Each row below holds a small network's activations on one input, seen along a few directions.
Each table varies a few parts of the input and shows all the possible inputs, shuffled.
A made-up example of a description, with smaller parts first: line(4) and (point or line(11) or (values(3) and ring(8))).
Shared parts are said once, and a part with two or three values counts as separate values.
In the rows, 128 means zero.

Other details of the inputs shift rows strongly along two fixed directions, in all tables alike. That doesn't count.

A family of inputs:
r1: [134 127 134 165 101 130 152 108 109 162 181  94]
r2: [135 138 145 148  98 123 147 102  99 156 186  72]
r3: [154 174 108  76 178 200 118 163 137 135  78  67]
r4: [121 125 149 177 121 147 129 124  86 167 171 111]
r5: [ 89 101 129 115  92  27  97  95 169  80 136 251]
r6: [133 122 131 168 100 131 152 110 113 161 178 103]
r7: [ 95 117 134 158 110 108  76 104 138 163 158 189]
r8: [143 138 108  75 178 162 115 168 160  95  49 139]
r9: [ 99  73 139 131 100  27 140 114 139  58 115 221]
r10: [155 147  95  99 176 212 119 167 154 144  68 103]
r11: [168 169  91  66 159 181 139 146 164 125  85  62]
r12: [ 83 104 178 112 114  15 106 123  97  41 113 179]
r13: [122 108 140 188 113 155 126 124  97 172 159 130]
r14: [167 157  85  84 166 196 151 149 173 139  83  94]
r15: [119 126 148 173 116 143 124 125  85 161 170 102]
r16: [119 134 155 170 117 142 127 122  81 162 173  94]
r17: [132 114 125 173 102 138 156 110 115 167 174 119]
r18: [136 130 110  26 164  67 129 149 187  14  29 171]
Each input here is: values(2) and (point or line(8)).
Question: The inputs of r10 and r17 match in every part but the values(2) part. If r3 is changed in the same way as r10 into r17, which row does it become?
Answer: r11

A family of inputs:
r19: [103 116 140 120 114  52 111 117 150  87 126 189]
r20: [127  98 150 190  87 109 140 109  82 146 179  72]
r21: [130 114 110 164 119 152 131 130 126 169 157 125]
r22: [124 124 131 110 147 126 115 152 129  92  88 163]
r23: [141 136 121 124 154 171 131 140 126 152 110  83]
r24: [129 126 133 147 127 152 139 141 105 138 130 132]
r25: [112 105 134 142 122  92 109 125 144 114 116 167]
r26: [140 138 119 127 158 173 120 142 127 150 114  85]
r27: [142 121  91  90 155 138 137 149 181  85  62 154]
r28: [128 120 149 172  83  99 145 102  89 143 194  72]
r29: [135 153 132 139 120 159 146 133 106 153 156 118]
r30: [132 141 132 125 104 148 121 103 130 169 150 100]
r31: [117 136 136 159  95 127 109  91 112 179 181 114]
r32: [123 126 133 124 147 137 105 145 126 119 108 140]
r33: [139 141 121 128 159 178 112 144 128 150 116  97]
r34: [148 166 111  97 163 174 124 142 142 144 115  81]
r35: [124 138 134 119 120 117 149 130 117 114 132 141]
r36: [136 133  94  62 151 102 136 144 191  54  64 176]
r37: [140 118 136 171  95 121 164  93 114 165 195 120]
r38: [ 95  95 136 144  94  37 125 112 125  91 164 201]
r39: [118 112 149 176 110 135 149 118  87 163 165 107]
r40: [132 127 131 154 123 162 150 134 104 155 137 111]
r41: [150 172 111  84 160 180 125 157 144 125  98 119]
r42: [ 94 112 159 127 118  42 107 116 115  72 143 183]
r43: [134 147 118  70 155 124 142 145 151  89  80 133]
r44: [137 136 108 121 137 173 100 124 144 166 106 104]
r45: [130  87 132 143 115  87 149 111 135 104 125 164]
r46: [140 164 119  97 156 165 112 147 140 133 115 116]
r47: [142 157 117  93 156 153 134 138 140 132 109  92]
r48: [ 98  83 154 122  98  55 103 105 131  86 106 180]
Question: Describe the family of inputs behind these rows.
Answer: values(2) and (point or line(6) or ring(8))
Question: The inputs of r41 and r22 match in every part but the values(2) part. If r43 is changed in the same way as r41 into r22, which row does it become?
Answer: r39
Question: Change only the values(2) part in r34. List by row number the other rows that result.
Answer: r26
